A small network was shown many inputs. Here are its activations along a few directions, one row for each input.
In each table, some parts of the input vary, and every possible input appears once, in random order.
A made-up example of a description, with smaller parts first: ring(8) and (point or ring(9) or (values(2) and line(6))).
Shared parts are said once, and a part with two or three values counts as separate values.

Other details of the inputs shift rows strongly along two fixed directions, in all tables alike. That doesn't count.

Table:
R1: [ -1   0  15 -35  -9  16 -37  20 -15 -28   1   3 -23]
R2: [-38  49  23  21 -20   5 -17 -56   2   9   8 -31  -3]
R3: [ 35 -71  19 -57  11  17   7  21   8 -24  10  44 -28]
R4: [ 34 -29 -80  25   6 -28  64  56  15  -8  28 -39 -36]
R5: [ 16  -7  12 -24  13  21 -47  -9   4 -33  -9  -1 -14]
R6: [ 33 -59  -3 -57  24  28 -14  11   7 -14 -11  54 -18]
R7: [-37  43   8  17  -5  10 -10 -38 -25   9  27 -13  30]
R8: [ 17 -50  32 -48  -9  18  15  28   2  -9 -17  50 -11]
R9: [-21  13  44  22   3 -28  18 -48  26  43  12   6  16]
R10: [-11  38  15  30  -4 -15 -19 -39   9   4  -8 -30  16]
R11: [-32  13  32  21   4 -32  27 -38  21  54   3   3  27]
R12: [-31  43   0  18   5  -8 -22 -14 -20  20  16 -12  27]
R13: [ 18 -47  14 -47  12  25   2  28 -15  -8  -1  41   4]
R14: [ -5  18 -63  28 -40  -2  39  30  -5 -32  26 -66 -31]
R15: [ 15 -23 -74  41   7 -24  67  61   4  15  16 -40   1]
R16: [ 24 -12   7 -26   2  18 -33   9   0 -44  -6   0  -8]
R17: [-14  31  32  31  11 -31  10 -41  21  31   9   2  11]
R18: [-32  38   9  24 -19   7   6 -28 -12  14   1   2  18]
R19: [-19  14  21  22   5 -17  23 -16   2  39   3   0  34]
R20: [  5 -18  34 -58 -13  55 -41 -10 -12 -48   0  24 -36]
R21: [ 32 -26  15 -24   5  20 -29   6   0 -29 -39  43   7]
R22: [-32  48  14  28   3 -11 -19 -21 -13  35  -5   1  29]
R23: [ -6  19 -90  43 -10 -24  33  56 -10   5  13 -44  -6]
R24: [ 24 -14  26 -22   0  15 -30  -5 -13 -26 -30  30  12]
R25: [ -9  12  -4  29  29 -15   7 -33  17  34  23   0  20]
R26: [ 18 -15  12 -24  12  21 -37  -1 -16 -28  -9  22  19]
R27: [  26   -3 -110   50   -6  -24   41   56   12  -15    5  -49   -4]
R28: [ 38 -49  19 -53  11  19  -9  10  17 -13 -35  59 -23]
R29: [  56  -35 -100   39  -30  -34   79   86   37  -14  -19  -36  -62]
R30: [ 18 -63   7 -51  14  16  13  23   0  -4   3  39 -12]
R31: [  6  -5  29 -39 -20  15 -31  21 -11 -27 -20   9 -29]
R32: [ 41 -35 -75  34 -17 -31  77  85  11  -7 -13 -31 -27]
R33: [ 16 -55  10 -51   7  23  11  32  -7  -8   2  45  -7]
R34: [-35  48  27  16  -4 -11 -39 -37   0  24  -4 -28   0]
R35: [ -8  16  19  27  29 -32  11 -24  19  38  -7  -3  29]
R36: [-27  45  13  22  -7 -14 -19 -18 -19  24   0 -13  20]
R37: [-42  40  -6  23   1   8  -2 -30 -17  14  24  -1  33]
R38: [ 23  -8  29 -25   1  19 -46 -17   7 -29 -31   9 -19]
R39: [-29  40  15  22 -21   5   2 -37 -19   9   8 -14  19]
R40: [ -6   2  20 -36   1  20 -49   5 -12 -19  -4   4 -25]
R41: [-24  11  16  16  48 -21  -3 -41   4  42  18  -4  43]
R42: [-37  44  16  29 -29   1   2 -41  -2   3  12 -36   3]
Description of these inputs: values(2) and (ring(9) or (values(3) and line(4))).
The inputs of R14 and R42 match in every part but the values(2) part. If R3 is changed in the same way as R14 into R42, which row does it become? -> R9
A walk changes only the line(4) part. It starts at R34 and steps to R31. List the rest of the walk in order. -> R36, R22
Which other rows does R5 become when the values(2) part takes its other values? List them by row number. -> R38

Table:
R43: [ 12 -31  32 -34  11  17   2  -5  10 -20   6  25 -16]
R44: [  6   6  25 -26  -6  20 -44  14 -11 -30 -26  17 -12]
R45: [ -7 -12   5 -41 -13  42 -29  -6 -16 -31  -1  17 -15]
R46: [  5  32 -19  36 -32 -10  10  -9   2 -12  -4 -34 -27]
R47: [-16  23 -33  22 -31 -12  14  18 -17  -4  19 -59 -22]
R48: [ 23 -33  24 -29   7  11  -6   8   0 -13 -13  37  15]
R49: [ -1 -14 -33  11  14  -5  25  15  11   8  26 -24 -10]
R50: [ 17 -24  13 -31  15  12  -9  24 -19  -5 -12  51  11]
R51: [-39  59  14  58  39 -40  -7 -75  17  55  33 -28  59]
R52: [ 10   4 -97  42   8 -34  51  52   3  13  21 -44  -3]
R53: [ -7  -4 -61  28  -1 -21  40  36   4  16  29 -30 -12]
R54: [  5   5  31 -33 -24  26 -31   6 -10 -30 -17  19 -29]
R55: [ 19 -31  22 -23  13  22  -6  10 -15  -6 -23  44  21]
R56: [ 15 -18 -43  25 -29 -21  68  41  10   1   9 -32 -19]
R57: [ -3 -23  29 -36  -1  17  -3   9 -12   2  -2  55   2]
R58: [ 22 -31  48 -32  -1  -8   4 -13  31   5 -34  26 -35]
R59: [  6 -28  21 -24  -6  17  16   6 -12  -2 -13  40   2]
R60: [ 25  -3  17 -14 -12  17 -38  -8  -4 -45 -30  16 -18]
R61: [-68  73  46  21  26  11 -60 -98 -10  40  19 -10  73]
R62: [ 27 -20  -6  12  -7 -30  15  16  40  16 -35  -4 -24]
R63: [-45  46  27  34  52 -17 -31 -82   4  60  34  -9  67]
R64: [ -6  24 -62  34 -24 -15  20  42  -9 -16  14 -73 -10]
Describe the family of inputs behind these rows. -> values(2) and (point or line(4) or ring(6))
The inputs of R50 and R57 match in every part but the values(2) part. If R63 is changed in the same way as R50 into R57, which row does it become? -> R49
Which other rows does R47 become when the values(2) part takes its other values? List them by row number. -> R64
